These are the activations of a small neural network, seen along a few directions. Each row is one input.
In each table, some parts of the input vary, and every possible input appears once, in random order.
A made-up example of a description, with smaller parts first: one of 8 places around a ring, together with either a single point or one of 11 places around a ring or (one of 3 separate values, together with one of 4 places along a line).
Shared parts are said once, and a part with two or three values counts as separate values.
In the rows, zero is written as 128.

Other details of the inputs vary at random and push rows far along three fixed directions, the same in every table; ignore that.

A family of inputs:
x1: [134  38 164 141 104 120  39 111 148 153 168]
x2: [121 122 142 183 134 121  97 120  98 150 126]
x3: [141 157  72 104 102 167 111 152 163 134 172]
x4: [131 189 137 197 117 153 138 113 106 138  48]
x5: [131 111 171 166 150 130 128  86  92 138  73]
x6: [129 108 115  96 159 112 124 149 121 125 171]
x7: [147  94 108 177 107 155  84  98 135 143 158]
x8: [125 161  75 202  98 183 100 102 155 152 146]
x9: [111  87 194 167 162 106 134  94  70 135 109]
x10: [140 154  97  91 146 144 119 140 134 122 141]
x11: [102 153 157 103 145  93 202 121  88  92  92]
x12: [139 143  85 108 133 130  97 185 160 141 175]
x13: [111 177 109 207  94 131 110 141 145 143  94]
x14: [134 122  99  92 120 164 112 147 173 140 173]
x15: [133 116 135  81 164 137 125 132 136 128 131]
x16: [129 201  42 141 121 153 110 183 161 132 172]
x17: [119 142 119 116 137 101 175 140 132 102 112]
x18: [144 118  95 189 144 160  75 106 152 142 143]
x19: [113 142 116 101 130 104 134 145 126 113 143]
x20: [151 111 130 176 139 134  99  97 106 132 109]
x21: [115 107 118  97 141 100 125 138 127 109 160]
x22: [106 156  61 121 135 133 122 152 173 116 178]
x23: [123  89 180  71 125 107 151 128 131 117 119]
x24: [142  53 175  68 134  88 148 109 113 102 138]
x25: [112 112 183 166 106 118 135  84 106 136  86]
x26: [125 175 126 209  86 132 165  90 118 120  68]
x27: [130 106 141  79 112 121 127 147 165 128 140]
x28: [106 106 136  90 149 105 130 143 141 119 150]
x29: [124 170  90 102 101 134 138 135 148 113 152]
x30: [125  93 132 167  95 137  59 108 144 141 161]
x31: [136 150 106  89 112 148 145 134 131 127 143]
x32: [137  70 155 178 148 106  95 111  98 140 137]
x33: [138 190 132 194 108 146 131 113  90 135  51]
x34: [143 137 105  91 152 135 130 131 123 115 136]
x35: [143 136 104 105 123 147 166 128 146 120 133]
x36: [120 147  99 114 156 127 149 153 138 127 150]
x37: [116 179 117 116 112 106 162 158 116 105 100]
x38: [120  76 180 163 149 115  96 127 111 154 123]
x39: [128 118  97 203 142 140  89 125 145 147 157]
x40: [126 130 102 184 150 168  72  93 134 138 156]
x41: [118 173 114 107 110 126 187 123 136 106 109]
x42: [129  89 166  69 127  96 156 110 108 106 132]
x43: [153 102 189  60 148 101 152 142  94 123  74]
x44: [140 110 158  76 126 119 175 113  94 118 111]
x45: [129 107 141  93 141  82 163 136 108  96 122]
x46: [147 175 125 100  91 138 172 148 121 131  87]
x47: [128  45 135  69 143  99  59 164 164 132 201]
x48: [111  51 188 149 133 118  97  67 110 128 151]
x49: [103 159 150 200 106 117 136 121 109 131  69]
x50: [121 101 155 167 124 152 118  76 106 139 132]
x51: [118 112 133  98 163 119 129 153 134 135 155]
x52: [140 188 122 111  95 149 184 149 137 134  77]
x53: [145 168 155  91 136 124 181 150 114 123  50]
x54: [131 148 109 109 139 127 129 181 156 142 141]
x55: [128 168  97  99 115 160 158 136 150 131 134]
Each input here is: one of 5 places around a ring, together with either a single point or (one of 2 separate values, together with one of 5 places along a line).
- Changing only the place on the ring of 5 turns x20 into x24. The same change can be made to x4. Which row results? => x23
- Which other rows agree with x49 in the place on the ring of 5? List them by row number. => x11, x13, x17, x19, x21, x22, x28, x37, x45, x47
- Which other rows does x39 become when the place on the line of 5 takes its other values? List them by row number. => x36, x38, x51, x54
- Which other rows agree with x3 in the place on the ring of 5? List them by row number. => x7, x8, x14, x31, x35, x44, x46, x50, x52, x55

A family of inputs:
x56: [141 168 107  87 132 152 146 153 144 131 122]
x57: [136 129 161 112 116 103 148 144 115 123  86]
x58: [118 107 117 201 127 120  69 120 133 140 151]
x59: [125 127  98 107 131 131 139 125 146 106 165]
x60: [125  79 196 126 127 107 107 128 112 147 107]
x61: [109 140 128 201 112 135  97 128 132 154 112]
x62: [129 134 106  85 143 112 144 172 159 117 153]
x63: [147 103 133  56 118 110 117 167 135 128 155]
x64: [135 108 117 209 136 155  71 105 140 152 140]
x65: [113 109 146 141 127 123 132  98 103 119 139]
x66: [115 170 149 151 110 116 150 137 108 132  72]
x67: [140 134 104  62 166 121 160 154 133 102 150]
x68: [141 104 132 179  75 149  79  89 119 154 132]
x69: [113  79 134  81 161 106 105 156 143 126 181]
x70: [137 128 156 125 100 127 152 105 117 120  90]
x71: [142  57 122  90 167 135  78 135 159 135 186]
x72: [145  69 135  94 156 130  85 127 138 132 159]
x73: [114 108 141 195 112 152  97  91 141 148 140]
x74: [111 179  40 151 127 143  88 163 165 127 197]
x75: [129 180 133 107 113 119 220 124 116 100  73]
x76: [122 134 118  55 131 130 171 140 152 115 148]
x77: [126  67 192 126 167 102 121  99  73 133 120]
x78: [124 105 170 155 102 141 108  90 123 143 111]
x79: [130 126 155 104 112 111 174 106 105 113  83]
x80: [156 131 121  50 145 133 152 159 141 113 131]
x81: [123 138 138 143 135  87 145 130  94 113 109]
x82: [117 174 120 149  96 150 150 112 129 124 104]
x83: [131  99 127  67 141 106 120 164 146 117 153]
x84: [126 196  98 179 113 165 130 126 122 140  92]
x85: [124 177  39 157 113 149  95 167 187 133 172]
x86: [115 170 145 130 128 110 176 150 122 128  87]
x87: [123 194  93 183 120 163 134 126 131 145  97]
x88: [112 164 148 116 121 119 206 114  96 105  82]
x89: [158  58 174 118 127 129  81 109  99 152 129]
x90: [125  57 159 133 139 102 105  83 103 120 153]
x91: [127 177  48 116 148 163 120 159 164 125 182]
x92: [127 128 135 128 114 124 159 109 125 118 105]
x93: [136 139 131 137 149 112 148 114  88 113 106]
x94: [125 148 125 185 135 154 112 115 131 152 116]
- Changing only one part turns x92 into x85. The same change can be made to x70. Which row results? => x57
- What is each input in this table made of? => one of 3 separate values, together with either a single point or (one of 2 separate values, together with one of 6 places along a line)
- Which other rows does x66 become when the choice among 2 separate values takes its other values? List them by row number. => x83
- Which other rows does x66 become when the place on the line of 6 takes its other values? List them by row number. => x60, x61, x69, x74, x86
- Which other rows does x90 become when the choice among 3 separate values takes its other values? List them by row number. => x81, x93
- Which other rows agree with x87 in the choice among 3 separate values? List them by row number. => x56, x64, x67, x71, x72, x77, x80, x84, x89, x91, x93, x94
